A small network was shown many inputs. Here are its activations along a few directions, one row for each input.
In each table, some parts of the input vary, and every possible input appears once, in random order.
A made-up example of a description, with smaller parts first: one of 5 places around a ring, together with either a single point or one of 11 places along a line or (one of 2 separate values, together with one of 6 places along a line).
Shared parts are said once, and a part with two or three values counts as separate values.
In the rows, zero is written as 128.

Other details of the inputs vary at random and push rows far along two fixed directions, the same in every table; ignore that.

Table:
R1: [158 163  98 189  90 109 113  62 106 102 162 114]
R2: [107 112  89 107 132 173  70 174 167 219 111  82]
R3: [123 116 150 161 165 109 182  69 102  38 153 154]
R4: [139 110 188  78 187  88 134 189 124  64 117 130]
R5: [ 93 137  65 141 119 183  80 187 171 219 100  70]
R6: [ 82 137  88 103  82 178  92 195 172 230  72 129]
R7: [128  89 196  74 217 156 183 197 132  61 126 166]
R8: [158 130 134 142 112 138 147 109 112 111 145 169]
R9: [149 155 104 194  87 113 146  54 126 109 152 145]
R10: [101 168  94 180  73  86  97  48  92 109 131 108]
R11: [ 94 120 110 100  91 154  72 187 169 243  74 111]
R12: [117 144  87 107  83  99 172  70  87 162 170  98]
R13: [132  90 175  81 185 130 186 205 152  56  70 145]
R14: [104 154 102 184  93 100  94  10  82 160 171 144]
R15: [184 119 168 134 145  83 133  89 106  49 178 139]
R16: [178 104 200  73 188 149 147 202 150 115 115 144]
Description of these inputs: either a single point or (one of 3 separate values, together with one of 5 places around a ring).
Change only the place on the ring of 5 in R15. List by row number the other rows that result.
> R1, R8, R9, R16
Change only the choice among 3 separate values in R6. List by row number the other rows that result.
> R7, R8
Change only the choice among 3 separate values in R5. List by row number the other rows that result.
> R1, R10

Table:
R17: [127 119 155  94 141 123 172 160 124  99 115 141]
R18: [ 95 137  86 122  87 150 101 134 152 227 101 129]
R19: [117  91 172  80 186 129 161 181 135 101 119 141]
R20: [125 147  78 143  86 179  84 143 162 215 116 128]
R21: [148 125 130 128 140 157 142 162 145 117 117 118]
R22: [159 108 140  65 155 151 104 211 155 172 121  83]
R23: [105 136  97 121  94 136 128 136 153 190 100 120]
R24: [ 86 134  77 120  94 138  80 139 153 207  93 101]
R25: [132 140 111 174 114 102  99  72 121 107 146 129]
R26: [139 148 116 175 100 116 105  79 103 106 143 128]
R27: [125 117 168 115 143  88 148 126 110  81 121 148]
R28: [149 108 168 131 177 122 145 117 127  67 147 149]
R29: [107 146 118 149  88 105 130  62  90 131 150 156]
R30: [130 144 112 173 120 128 114  69 110 119 161 134]
R31: [116 101 157  90 169 121 168 177 143 102 114 125]
R32: [136 130 107 127 117 158  88 181 177 186  90 117]
R33: [117 148  75 152 100 161  68 145 159 197 107  93]
R34: [144 138 115 145 114 137 130 121 153 139 121 130]
R35: [137 144 117 175 106 132 116  72 104 120 157 140]
R36: [158 117 165 137 156 119 148 107 124  78 142 165]
R37: [134 150 101 172 111 124 126  76 119 115 149 119]
R38: [110 114 120  87 135 162 145 208 151 167  90 108]
R39: [122 114 168 112 150 104 150 140  95  71 121 133]
R40: [113 118 158 115 159  98 145 132 100  74 129 127]
R41: [141 154 111 170  88 121 128  74 119 116 150 140]
R42: [155 143 114 133 102 100 127  64 101 133 181 104]
R43: [113 111 167 112 170 113 161 123  98  79 143 141]
R44: [152 140 117 139 106  98 114  47  87 139 194 124]
R45: [142 154 115 175  87 106 104  68 105 107 146 144]
R46: [152 109 149 115 175 132 154 157 154  81 122 129]
R47: [117 106 161  85 180 131 174 188 135  95 110 118]
R48: [102 113 124  91 138 170 125 194 143 181  96 120]
R49: [121 121 156 101 136 112 141 158 116 103 111 140]
What is each input in this table made of?
> one of 3 separate values, together with either a single point or (one of 2 separate values, together with one of 5 places around a ring)
Changing only the choice among 3 separate values turns R29 into R49. The same change can be made to R20. Which row results?
> R45
Change only the choice among 3 separate values in R43. List by row number the other rows that result.
> R40, R47

Table:
R50: [ 87 132  70 144  99 148  69 141 177 199  88 118]
R51: [147 148 102 147  69 106 124  49 103 179 172 138]
R52: [113 112 134 116 169 165 152 187 137  94 111 112]
R53: [117 161  78 208  88 104 113  35 120 109 141  99]
R54: [161 101 159 111 202 131 134 159 160  91 133 104]
R55: [104 114 139  93 162 132 174 183 150 102 106 108]
R56: [173 114 153 113 171 181 111 182 145 139 134 118]
R57: [ 80 147 100 168  89  78 113  35 110 127 140 151]
R58: [134 113 115 110 156 142 115 149 164 143 137 102]
R59: [105 122 102 107 143 160 117 140 137 186 146 114]
R60: [110 124 129  90 125 128 120 180 171 159  85 140]
R61: [134 111 164  89 134 135 147 188 147 152  91 161]
R62: [149 131  89 104 116 152  91 161 182 192 123  98]
R63: [ 85 130  73 117 100 150 137 153 162 209  89  85]
R64: [130 100 159  77 189 122 161 162 146 107 143 119]
R65: [120 144  86 115  71 164 134 171 154 224  93 105]
R66: [ 89 143  97 191  99 110  92  43  95 118 147 158]
R67: [164 157  91 181  90  96  89  28 128 136 168 111]
R68: [123 144 117 193 132 124 136  68  94  74 146 118]
R69: [107 122 151 149 146  95 197  65  65  53 157 144]
R70: [159 102 198  98 192 155 187 209 115  23 126 145]
R71: [108 123 101 147 132 148  77 155 184 176  81 113]
R72: [151 105 144  69 150 126 154 167 160 160 123 115]
R73: [ 96 143 122 160 125 103 169  60  70  69 161 139]
R74: [137 107 187  92 166 144 205 177 100  75 120 145]
R75: [178 103 198 115 180 132 137 201 150  71  97 161]
R76: [119 161 114 166  59  88 111  49  98 134 146 174]
R77: [150  90 208  40 200  79 115 195  71  63 144  83]
R78: [120 105 156 135 186 152 114 173 146 107  97 142]
R79: [167 134 107 118 110 159  95 159 158 182 140 117]
R80: [139 143  92  97  93 165  98 166 164 234 131 113]
R81: [173  95 207  53 209  96 192 173 133  41 151 142]
R82: [124  99 189  92 161 143 161 176 119 114 105 173]
R83: [ 97 157 100 146  66  57  80  64  35 110 144  71]
R84: [ 81 119 124 114 145 147 118 157 138 156 103 148]
R85: [129 122 116  96 116 175 122 153 137 216 134 123]
R86: [123 129 125  89 131 133 164 186 156 125  98 110]
R87: [110  99 204 136 182  71 190  68  64  18 154 190]
R88: [143 153 105 172  87 130  98  41  89 132 190 141]
R89: [145 137 152 137 126 106 151  55  70  87 198 161]
R90: [131 158  65 144  62 174  95 165 161 202 101 101]
R91: [120 117 143 141 146  94 162  41  73 100 188 146]
R92: [118  76 218  72 216  96 194 182 137  51 103 159]
R93: [131 110 161 110 154 163 118 192 138 112 103 162]
R94: [134 145  98 152 108 195 103 168 149 173  99  99]
R95: [108 140  74 109  82 147 136 160 167 215  83  92]
R96: [120 155  91 180  66  81  89  39 122 121 137 154]
R97: [153 138 154 166 106  83 125  71  95  58 152 183]
R98: [131 128 127 165 141 107 126  42  83  77 193 138]
R99: [106 117  86  99 121 146 115 138 169 230 121  91]
R100: [106 123 112 102 101 128 117 156 168 201  78 133]
R101: [105 170  90 176  58 126 136  47  77 131 160 139]
R102: [103 108 169  73 145  83  72 191  86 118  93  95]
R103: [179 104 190 105 199 122 183 197 152  20 105 116]
R104: [121 147  58 127  80 163 101 173 183 195  87  86]
R105: [205 132 177 161 150  89 142  68  96  44 187 148]
R106: [114 118 165  97 145 150 137 175 124 123 110 170]
R107: [145 140 157 189 123 109 110  56  87  66 149 175]
R108: [147 159  74 161  74 175  89 160 168 201  95  91]
R109: [ 99 159  70 189  78 102 119  41 114 110 147 108]
R110: [133 166 117 169  69  87 159  46  75  87 166 148]
R111: [145 123 134 131 141 131 101 167 177 131  85 132]
R112: [125 134  78 150 130 178  71 128 159 210 130  90]
Changing only one part turns R112 into R68. The same change can be made to R79. Which row results?
> R90
What is each input in this table made of?
> one of 3 separate values, together with either a single point or (one of 4 places along a line, together with one of 5 places around a ring)
A walk changes only the place on the ring of 5. It starts at R69 and steps to R74. List the rest of the walk in order.
> R65, R95, R63
Change only the choice among 3 separate values in R81. List by row number the other rows that result.
> R60, R86
Change only the choice among 3 separate values in R53. List by row number the other rows that result.
> R54, R71
A walk changes only the place on the line of 4. It starts at R72 and steps to R81. List the rest of the walk in order.
> R62, R67
